Each row below holds a small network's activations on one input, seen along a few directions.
Each table varies a few parts of the input and shows all the possible inputs, shuffled.
A made-up example of a description, with smaller parts first: ring(8) and (point or line(11) or (values(3) and line(6))).
Shared parts are said once, and a part with two or three values counts as separate values.

Other details of the inputs shift rows strongly along two fixed directions, in all tables alike. That doesn't count.

Table:
x1: [-42  30  23  31   3   4 -28 -44   4   1 -10 -58   1]
x2: [ -9 -50  -8 -10   6 -29  18 -19 -56 -44  -7  84  -2]
x3: [-22 -18  -3   5  22  -8   3 -27 -11 -86 -27  10  22]
x4: [-15   9  18   2 -22  -2  11 -43 -10 -86   7  74   4]
x5: [ -2  -5 -20   1  18   8  23  -8  29 -51 -46  -1  -6]
x6: [ 27 -12  26 -49  -4   7  54 -23 -17 -56 -68  38 -14]
x7: [  6  22  10 -20  42   0  41 -11 -29 -86 -56  17   6]
x8: [  9  37   9 -28  -1  27  30 -48  -2 -59 -61   4 -30]
x9: [ -3 -45 -24   5  45  11 -18 -31  -9  16 -75 -48 -43]
x10: [ -4 -16 -36  37 -13  16 -33  23  46  20  46 -83  12]
x11: [ -5  28  -4  30  29  11 -24  14  -8   5 -21 -79  31]
x12: [ 20  -1 -38  14 -35  -1  -7  63 -15  99  52 -12  -1]
x13: [  1  -8  -6  -1  21 -10   3  -2 -64  15 -35  17   7]
x14: [-34   5 -19 -15 -24 -20  42  -6  11 -36 -20  23  23]
x15: [-33 -27  -5  25  30 -23 -30 -14 -36  54 -16 -61  -7]
x16: [ 34 -17  11  10 -53  -3  30  61  40  26  67  61  -7]
x17: [ 13  64  16  16 -54  -3  24  33  -8  -2  67  78  22]
x18: [ 28  -3  -6  32  27   6 -18  54 -28  86  54 -55 -22]
x19: [-10 -16  15 -10 -58 -20  29  15  15  21  24  30  13]
x20: [ -3  42   1 -24 -36  17  31 -37  -8 -47 -49  47   5]
x21: [ 27 -11 -27   1   6  11   1  38 -16  70  19 -43 -34]
x22: [ 42  32 -15 -37  15  -5 -26  60  35  89 107  16  -1]
x23: [-19  37  -6  30 -67   2  -7  21  45  59  79 -24  -1]
x24: [ -4  29  20  38  10  23 -21 -10  20 -16  13  -8 -19]
x25: [ -4   6 -10  21 -48  20 -20 -12  37  -4  47 -13  -9]
x26: [-42   8   7 -10   9 -33  39 -24 -21 -75 -42  42  31]
x27: [  8 -46  11 -17 -43  -5  19 -10  10 -36   4  46   6]
x28: [ 31  16  30  12 -49 -14  19  66 -13  32  67  56  33]
x29: [ 13  -8  14 -14 -18  17   6  -7  -5   8 -48 -22  14]
x30: [  5 -28  40  13  31   8 -10 -14  -1 -27 -42 -10 -10]
x31: [ -2 -44  30  31  13   9 -49 -16   3   2   2 -69   6]
x32: [ 24  59  23   7 -28   8  33  31  -5 -18  66  61  -8]
x33: [  7  19 -13 -51  47  -4 -46 -28   5  40 -24 -14  18]
x34: [ 17  34  -4   9 -65   5  36  34  43 -11  70  96 -19]
x35: [-28 -29 -25 -20 -21 -30  24  -6 -29  22 -18  33 -10]
x36: [-12 -61 -36  18  21  13 -56 -25  -8  43 -26 -97 -26]
x37: [  8  -1 -11 -55  37 -13 -13  -2  28   5  18  82  -3]
x38: [-33  -3 -10 -34  61 -13 -75 -52  26  62 -25 -83   4]
x39: [ -9   1   4  11  41  -1  18  -9   1 -73 -43  21   5]
x40: [  4 -30  -5  29  35  -2 -12  18 -22  33   7   3 -23]
x41: [ -9 -24 -15 -67  34 -20 -31 -47   9 -28  -7  58   9]
x42: [  22   -7   42   21   49   28  -39   -3   -7   28  -33 -123  -15]
x43: [ -4  19 -25  -3   3  16   8   0   4 -14 -49 -44  24]
x44: [-26 -19  41   9   6 -16 -10 -24 -12   0 -30 -34  13]
x45: [ 31  32 -24   7 -24   8  29  72  29  21  61 -15   1]
Description of these inputs: ring(5) and (point or (values(2) and line(4))).
Question: Changing only the ring(5) part turns x21 into x9. The same change can be made to x6. Which row results?
Answer: x16
Question: Start at x1 and move only the line(4) part, one step at a time. The first step leads to x26. Which rows follow, in order?
Answer: x44, x15
Question: List by row number the other rows that have the ring(5) part in common with x13.
Answer: x11, x12, x17, x20, x28, x29, x33, x43
Question: Change only the ring(5) part in x37. List by row number the other rows that result.
Answer: x22, x33, x38, x41
Question: Change only the values(2) part in x4. List by row number the other rows that result.
Answer: x25

Table:
x46: [-11  11   9 -11 -12  -9  26 -16 -22 -36 -21  43  10]
x47: [  0  -2  11   9  34  24 -17 -31   0 -18 -56 -64 -15]
x48: [ -2   5  -9   2  -5 -15  -2  25  -3  31  33   9  11]
x49: [ -2 -24   1   1  16   1 -14 -13   0   0 -13 -13 -11]
x50: [ -4   8   6 -23  -2   3  30 -30 -19 -46 -56  28  -3]
x51: [ -1  -8   8   2  27  -1 -15 -10 -10   0 -12 -11  -4]
x52: [ -3  -5  12 -23   8 -13  14 -19 -25 -27 -24  47   4]
x53: [ 5 11 -1 25 -9 -1 -4 33  7 14 46 -7 10]
x54: [  7  -3  -7  17 -27  -4  11  33  13   2  47  22   4]
x55: [  2 -12   8 -27  37   6   8 -38 -18 -41 -68  11 -14]
x56: [ 13  -3 -12  11  21  12 -27  20  11  41  15 -54  -7]
x57: [  5 -17 -11 -11 -11 -15  18  15  -3 -11  21  55   2]
x58: [ -6  14  -2  12 -12  -7   7  17  -1   7  20   0  13]
x59: [  1  -9  -8 -11 -32 -17  18  16  -4  12  33  55   2]
x60: [  4   2  -7  -1  12  10 -20  -3   0  37 -11 -46  -9]
x61: [  0 -19  -1  12   5   5 -29   0   9  38   8 -46  -8]
x62: [  5   5   9  10   9  19 -12 -11   4   5 -25 -52  -8]
x63: [ -4  25   1   1  -9  -3 -16   8  26  12  46   9  11]
x64: [ -2  -2  -7 -35  11  -9  27 -18 -18 -29 -45  40   0]
x65: [ -8  -3 -10  26  -9   8 -17  12  17  31  13 -57   1]
x66: [ 15   1   4 -24 -11  -8  25   9 -10  -8   4  58  -2]
x67: [  1  -9   4  35   0  15 -26  10  19  24  19 -59  -9]
x68: [ -1   2  -4  18 -36  -1   3  22  10  24  39  -1   2]
x69: [ -8   5  -4  -9 -11   0 -10 -14  29  -8  17  11   2]
x70: [ -6   2  18  -6   9  -5  21 -23 -19 -56 -33  37   2]
x71: [  4  -4   7   7 -32  -4  17  13   4  -7  23  31   2]
x72: [ -5   3  -1  -5   0  -9  -4   0 -13  17   5   9   5]
x73: [ -6   5  16  10   5   4  -6 -13  -8 -10 -16 -20   4]
x74: [  2  22  -3 -11   7  13 -16 -11  29   3   3 -17  -2]
x75: [ -7  -6   3  -6  46  22  -8 -50 -10 -47 -92 -57 -10]
x76: [  3  13  -9  21   0  15 -14  18  15  36   9 -65  -1]
x77: [ 10   3  -7  -1 -11 -19  13  37  -5  10  53  54  11]
x78: [ -3 -11 -13 -16 -20 -19  23  13  -5  -1  15  53   6]
Question: Describe the family of inputs behind these rows.
Answer: values(3) and (point or (values(2) and ring(5)))
Question: Changing only the values(3) part turns x66 into x61. The same change can be made to x50. Which row results?
Answer: x68
Question: Change only the values(3) part in x62. List by row number the other rows that result.
Answer: x71, x73
Question: List by row number the other rows that have the values(3) part in common with x51.
Answer: x46, x48, x52, x53, x58, x63, x70, x72, x73, x77
Question: Start at x64 and move only the ring(5) part, one step at a time. The first step leads to x60. Which rows follow, in order?
Answer: x66, x55, x56
Question: Change only the values(2) part in x76. List by row number the other rows that result.
Answer: x64

Table:
x79: [-17  15   1 -18  47   8 -18 -45  -1 -34 -62 -38   2]
x80: [  5   9  24 -19 -10 -16  44  -2 -32 -50 -19  81   6]
x81: [  2 -17  -3  28 -22  -2   5  28  10   8  29  -1   0]
x82: [ -6 -42   1 -47  55 -13  -6 -49 -44  -4 -89   2 -13]
x83: [  2 -36 -17 -11  17 -17 -22  14 -22  53  14  -4  -2]
x84: [ 15   4 -10  11 -20   5  18  43  12   9  33   6  -1]
x85: [  1   9   2  19 -24   1  13  23  -7  18  27   7   1]
x86: [ 20 -16 -23 -14  10 -15 -10  36 -13  69  33  13  -2]
x87: [-23 -13   4  21   9   4  -6 -25 -12 -13 -45 -46   5]
x88: [ -6 -24   5  13  14  15 -13 -23  -8 -20 -45 -47  -8]
x89: [ -4 -10   2 -33 -18 -12  27 -18  -2 -57  -9  87   5]
x90: [ -2  -3  -2  13  -4  -8 -12  12  23   8  45   8   7]
x91: [ -6  10  -3   3 -27  -5  -6  13  13  18  46  15  15]
x92: [ -8  10   5   4   5  -3 -23  -4   5   3  19  -9   9]
x93: [-16  -7   9  27  22   0 -16 -15 -13 -12 -31 -49   4]
x94: [ 13  13  -2  -2  15  10 -17   0  19   9  14 -13  -1]
x95: [-22   0  -4   6  -5  -5 -13 -14  13   3   3 -13  11]
x96: [ -9  -3  -5   1 -10   3 -19 -14  14   9   5 -27   1]
x97: [ -5   5  -4 -11  41  14 -19 -30  14 -20 -36 -43  -3]
x98: [  5  15  -9  -8  -9   6  -8  -5  19  15   4 -12  -2]
x99: [ -4  12  -5   8  -3   7  11  10  -4   2 -10 -25   7]
x100: [  1  -2  -1  18 -15   7   4   5  -4  14   1 -24 -12]
x101: [  2   7 -13  -8   4   9  -8   6  27   3   9 -12  -3]
x102: [  2 -35 -22   0  -1 -29 -10  39 -11  63  50  22   3]
x103: [ -7 -15  14  -4  41  13   5 -50 -28 -55 -81 -17 -16]
x104: [ 12  13 -13  14 -33   1  21  43  10  23  39  -4   1]
x105: [ -9 -13  -7   8  -4  -1 -16  -3  25   2  13  -8   0]
x106: [ -6  -1   8 -13 -35 -16  50   1 -29 -48  -5  85  16]
x107: [ -1   9  14 -11  -8 -14  42  -3 -34 -53 -15  80   1]
x108: [  4 -11   2  16  -2  12   1   5  -2   0  -6 -15 -15]
x109: [-10 -14  -3  22 -17  -3   6   0  -1  -1  -7 -23   0]
x110: [  0  17  16 -15   3  -8  -1  -6   1  -8   8  28   5]
x111: [-12  11  -1  -2   0   5 -12 -14   8  10   2 -10  -1]
x112: [  6  -3   9  11 -13   8   2   3  -2  17  -8 -32  -9]
x113: [ -2  14 -15 -10  -7   4  -2   0  22   8   6 -17   0]
x114: [-14  -5  12 -42  13   0  13 -66  -9 -54 -82  19  -8]
x115: [ 10  18  -2  14 -21   5  11  28  -2  22  21  -3   7]
x116: [ -8  10   9  -9   1   5 -13 -17  10  13  -8 -17   3]
x117: [12 32 -1  0 -7 -4 -8 24 15 20 47 19 10]
x118: [ -4 -10  10 -13  24  16 -25 -36  15  -7 -43 -37 -13]
x119: [  6   2  13  -7  18   7 -18 -13  14   3   0 -14  -5]
x120: [ 10   7  -7  -5   3  13 -16   1  25  12   7 -14  -6]
x121: [-16   6   5  -5   1 -18   3 -12   0 -29   4  39  13]
x122: [  5  19   0  17   6   3   1  26  -3   8  13 -25   6]
x123: [  2  12  -4 -32 -45 -21  47   4  -1 -32  29 115   0]
x124: [ 11   8  -4  10 -15   9   9  10  -1  12  -5 -20  -5]
x125: [  1   3   2   4  18   9 -22  -9  14   7  12 -18  -9]
x126: [  0  -3   2   3   7   3 -20  -5  13   0  21  -9   3]
x127: [  4  25  -7  -3 -15   3  -5  13  17  25  30   5   9]
x128: [ -2   2  14   9  -5   8   3  -2  -9  10 -17 -25   1]
x129: [  0 -32 -11 -49  18 -29  28 -14 -46 -13 -32  90  -8]
x130: [  3  14  13 -22   9  -7  38 -21 -35 -65 -53  60   6]
x131: [ 21   5   1 -18 -34  -8  55  25 -11 -39  10 100   1]
x132: [ -2  26 -13  -6 -19  -2   5  23  21  19  40  11  13]
x133: [  3  -1   0  11  33  17  -6  -8  -3 -14 -35 -55  -5]
x134: [ -5  18   4   4   9   0 -19  -2   6   9  20  -3  -1]
x135: [ -9 -16   2  15   1  11 -10 -23 -10  -6 -39 -57  -5]
x136: [ 10 -11  11  12  -2  13  -3   9   4  11  -6 -27 -12]
x137: [ 15  -3  17  13   5   7   1  12  -3   6   6 -15  -6]
x138: [  3 -23 -25 -25  35 -12 -10   7 -19  38 -15 -11  -4]
x139: [  1  -1  -4   0  -1   9 -15  -1  20   9  16  -3 -12]
x140: [  6   8   8  27 -21  -7   0  38  -8  17  51   5  11]
x141: [ 27  13   1  20 -13   5   8  44   6  23  49   7   1]
x142: [  5 -12   8  23   7   8  -9   5  -6  -2   5 -29   0]
x143: [-14  -6  -9   8 -13  -5 -13 -10  21  10  10 -20   2]
x144: [ -1 -14   4  28   3  -1  -1  11  -1  -4  11 -16   2]
Question: Describe the family of inputs behind these rows.
Answer: line(6) and (point or (values(2) and ring(5)))
Question: Changing only the line(6) part turns x143 into x113. The same change can be made to x102. Which row results?
Answer: x138
Question: Changing only the line(6) part turns x123 into x96. The same change can be made to x111. Which row results?
Answer: x91
Question: Start at x101 and move only the line(6) part, one step at a time. The first step leads to x120. Which rows follow, in order?
Answer: x118, x139, x89, x105
Question: List by row number the other rows that have the line(6) part in common with x131.
Answer: x86, x94, x98, x115, x117, x120, x124, x127, x130, x141
Question: List by row number the other rows that have the line(6) part in common with x128.
Answer: x80, x82, x110, x112, x114, x116, x118, x119, x136, x137
